Look-ups in named tables: a row name and a column name give one cell, copied from the table.

tolomo =
,ledabug,kapud,ful,kab
salub,-41.862,-82.479,-13.026,-10.486
fugug,-49.535,-45.351,4.993,-36.902
vut,-42.721,64.825,23.563,-46.456
nir,-5.360,67.863,4.993,-32.469
pofo,-42.721,48.755,52.645,-32.469

vut, kab -> -46.456
nir, ledabug -> -5.360
salub, ful -> -13.026
fugug, ful -> 4.993
nir, kab -> -32.469
vut, kapud -> 64.825
pofo, ful -> 52.645
salub, ledabug -> -41.862
pofo, kapud -> 48.755
vut, ful -> 23.563
nir, ful -> 4.993
salub, kapud -> -82.479
pofo, kab -> -32.469
pofo, ledabug -> -42.721
fugug, kab -> -36.902
fugug, kapud -> -45.351
fugug, ledabug -> -49.535
vut, ledabug -> -42.721
salub, kab -> -10.486
nir, kapud -> 67.863

gezifat =
|  | vite | taf | kot | bug |
|---|---|---|---|---|
| ropu | 27 | 42 | 147 | 155 |
| ponirat | 62 | 74 | 118 | 123 |
| ked | 70 | 78 | 115 | 117 |
| dar | 104 | 101 | 92 | 91 |
| suk | 127 | 119 | 75 | 71 |
| mebuk | 4 | 27 | 162 | 172 |
| vegis | 204 | 182 | 18 | 5 |
| fibazu | 73 | 82 | 111 | 114 |
| barifit | 74 | 80 | 112 | 115 |

What is the taf of barifit in gezifat?
80
What is the kot of dar in gezifat?
92
What is the taf of ked in gezifat?
78
What is the vite of mebuk in gezifat?
4
What is the taf of suk in gezifat?
119
What is the bug of ropu in gezifat?
155
What is the vite of ked in gezifat?
70
What is the kot of barifit in gezifat?
112
What is the kot of ked in gezifat?
115
What is the vite of fibazu in gezifat?
73
What is the vite of vegis in gezifat?
204
What is the taf of mebuk in gezifat?
27
What is the kot of ropu in gezifat?
147
What is the kot of vegis in gezifat?
18
What is the bug of suk in gezifat?
71
What is the kot of mebuk in gezifat?
162
What is the taf of fibazu in gezifat?
82
What is the taf of ropu in gezifat?
42
What is the vite of dar in gezifat?
104
What is the bug of ponirat in gezifat?
123

kekoti =
,gugifu,pago,ladif,rom,kopal,fezopun,lop,suvarum,mov,siv
rop,175,126,191,171,153,179,167,108,132,94
guvi,174,184,170,134,143,174,173,123,176,155
talude,159,156,189,157,167,203,171,61,171,53
baro,197,162,178,173,161,159,182,118,176,124
seze,173,132,193,171,152,214,160,54,163,45
dev,136,145,188,137,165,185,162,89,155,76
tesafav,151,140,189,162,158,211,161,105,129,92
zabito,195,156,182,167,133,197,171,104,142,117

What is the ladif of tesafav in kekoti?
189
What is the fezopun of baro in kekoti?
159
What is the mov of zabito in kekoti?
142
What is the rom of dev in kekoti?
137
What is the suvarum of zabito in kekoti?
104
What is the kopal of guvi in kekoti?
143
Row with the largest ladif: seze

miz:
	sov	seneru	siv	luf	tagadit	dipi	dupele
gopiv	63	105	68	112	143	81	205
kiso	117	97	111	77	68	113	112
vuri	83	81	82	77	77	81	85
suvoz	53	89	59	110	132	77	179
nev	76	20	62	86	24	128	76
bik	77	90	79	87	99	80	122

sov of kiso: 117
dupele of nev: 76
luf of vuri: 77
seneru of vuri: 81
tagadit of nev: 24
siv of suvoz: 59
dipi of bik: 80
seneru of gopiv: 105
seneru of suvoz: 89
dipi of suvoz: 77
dupele of vuri: 85
luf of gopiv: 112
sov of gopiv: 63
seneru of kiso: 97
siv of kiso: 111
dupele of kiso: 112
siv of nev: 62
dipi of nev: 128
luf of suvoz: 110

pamas:
	lituli	dibivi	pifipe	sil	fev	meb	lageset	kap	kez	pugo
bigov	-64	-65	-37	-77	-41	-69	-49	-39	-66	-22
sogur	53	53	16	70	22	59	32	19	55	-4
fubiket	38	39	10	51	15	43	23	13	40	-5
gol	44	44	13	58	17	49	27	15	46	-4
vekulod	53	53	16	70	21	59	32	19	55	-5
biv	44	44	13	57	18	49	27	15	45	-4
sizekez	52	52	16	68	21	58	32	19	54	-4

sizekez, pifipe: 16
bigov, kez: -66
vekulod, lageset: 32
fubiket, dibivi: 39
sogur, fev: 22
sogur, pifipe: 16
sizekez, pugo: -4
vekulod, kap: 19
biv, kez: 45
sizekez, lituli: 52
sizekez, lageset: 32
fubiket, lituli: 38
biv, lageset: 27
bigov, pifipe: -37
vekulod, dibivi: 53
fubiket, lageset: 23
sogur, lageset: 32
fubiket, kap: 13
vekulod, lituli: 53
fubiket, meb: 43

Table bulus
columns: tez, solot, sedevog, befut, ruz
kekip: [0.5, 0.5, 0.7, 0.5, 0.2]
novudiz: [0.4, 0.3, 0.5, 0.3, 0.1]
rana: [0.8, 0.4, 0.3, 0.3, 0.2]

rana, ruz -> 0.2
kekip, befut -> 0.5
rana, solot -> 0.4
rana, sedevog -> 0.3
kekip, sedevog -> 0.7
rana, tez -> 0.8
rana, befut -> 0.3
novudiz, ruz -> 0.1
kekip, ruz -> 0.2
novudiz, solot -> 0.3
kekip, solot -> 0.5
novudiz, tez -> 0.4
novudiz, befut -> 0.3
novudiz, sedevog -> 0.5
kekip, tez -> 0.5

patug =
	gupo	godekil
zisila	40	30
fikama	209	224
kel	184	189
resi	193	202
vukur	208	228
pelaleb	194	198
nobetad	206	221

kel, godekil -> 189
resi, godekil -> 202
zisila, gupo -> 40
kel, gupo -> 184
nobetad, godekil -> 221
fikama, godekil -> 224
fikama, gupo -> 209
zisila, godekil -> 30
pelaleb, godekil -> 198
resi, gupo -> 193
pelaleb, gupo -> 194
vukur, gupo -> 208

zef:
,ridoli,nerepa,bekid,voziseg,fefi,kif,reb,guz,zaruto
budula,5305,5139,5005,5333,5316,5494,5311,5592,5365
geb,4991,4580,5017,4744,4448,4681,4438,4796,5286
muduso,7466,3167,8195,3235,2887,4468,3065,4685,7321
gadinog,6463,3472,6460,3670,3715,4924,3851,5121,6127
nuzuk,5754,4089,5583,4254,4364,5076,4442,5203,5500
nunamo,4750,7600,5963,7290,6097,4802,5894,4654,6165
gep,4335,6247,2497,5660,8666,7788,8820,7198,1408
sot,9273,601,8233,1064,2600,6123,3099,6526,6878
bopupom,5650,6354,6291,6061,5804,5353,5769,5213,5893
tor,5930,6465,6619,6053,6002,5552,5997,5347,5912
rez,5700,5872,6083,5687,5589,5407,5585,5323,5757

reb of budula = 5311
fefi of geb = 4448
reb of sot = 3099
guz of gadinog = 5121
voziseg of muduso = 3235
reb of tor = 5997

Table muz
          zod  dedesu  duren
mup      5185    6893   5032
mef      4858    7473   5371
vizulig  6194    6057   3903
von      5931    3303   2408
mun      6730    5429   3212
ridutip  7673    5826   4358
goselo   1442    2260   5323
lofido   7175    4712   3615
guke     7748    5679   4077
guzunap  2719    1504   4474

What is the zod of mun in muz? 6730
What is the dedesu of goselo in muz? 2260
What is the duren of ridutip in muz? 4358
What is the dedesu of guzunap in muz? 1504
What is the dedesu of mef in muz? 7473
What is the dedesu of vizulig in muz? 6057
What is the zod of guke in muz? 7748
What is the duren of goselo in muz? 5323
What is the zod of mef in muz? 4858
What is the dedesu of ridutip in muz? 5826
What is the duren of mun in muz? 3212
What is the dedesu of mun in muz? 5429
What is the zod of goselo in muz? 1442

nuge
         logufud  navafe     tik     laz     nul     met     zed
labok     66.447  70.329  54.720  53.235  49.243  47.671  47.644
fon       57.047  68.339  20.686  35.953  52.382  30.997  48.715
kef       64.040  52.187  19.588  34.309  52.025  41.356  53.653
nuzez     10.535  20.140  27.553  46.645  55.517  38.194  58.140
pog       37.580  33.648  37.896  39.971  51.336  52.101  51.878
pelur     50.744  51.985  56.733  53.181  44.006  45.761  47.887
pesube    52.231  51.930  34.915  40.988  49.320  42.946  42.919
pib       74.795  69.733  47.526  42.372  52.486  56.068  43.842
bega      76.300  73.837  25.098  40.333  44.080  32.976  42.169
zamikam   93.662  99.005  40.839  45.284  44.668  36.499  31.339

labok, tik -> 54.720
bega, nul -> 44.080
pesube, logufud -> 52.231
labok, logufud -> 66.447
kef, met -> 41.356
pog, laz -> 39.971
zamikam, logufud -> 93.662
bega, laz -> 40.333
bega, tik -> 25.098
fon, logufud -> 57.047
pib, laz -> 42.372
pog, zed -> 51.878
zamikam, met -> 36.499
pib, zed -> 43.842
pog, nul -> 51.336
fon, laz -> 35.953
pog, tik -> 37.896

Table bipu
,vud,kozopum,pum
kul,66,238,55
solig,84,33,163
fameli,75,79,209
zam,65,54,16
fufa,220,64,79
teg,148,48,233
lizuda,45,125,55
savoti,68,52,13
gibar,79,9,227
lunimeb,114,31,80
guguso,74,77,131
zemego,46,45,224
sunuf,44,74,44

What is the kozopum of savoti in bipu?
52
What is the pum of lunimeb in bipu?
80
What is the vud of gibar in bipu?
79
What is the vud of zam in bipu?
65
What is the pum of guguso in bipu?
131
What is the pum of lizuda in bipu?
55
What is the vud of solig in bipu?
84
What is the pum of zemego in bipu?
224
What is the pum of gibar in bipu?
227
What is the pum of savoti in bipu?
13
What is the kozopum of lizuda in bipu?
125
What is the kozopum of guguso in bipu?
77
What is the pum of kul in bipu?
55
What is the kozopum of lunimeb in bipu?
31
What is the vud of savoti in bipu?
68
What is the vud of sunuf in bipu?
44
What is the vud of kul in bipu?
66

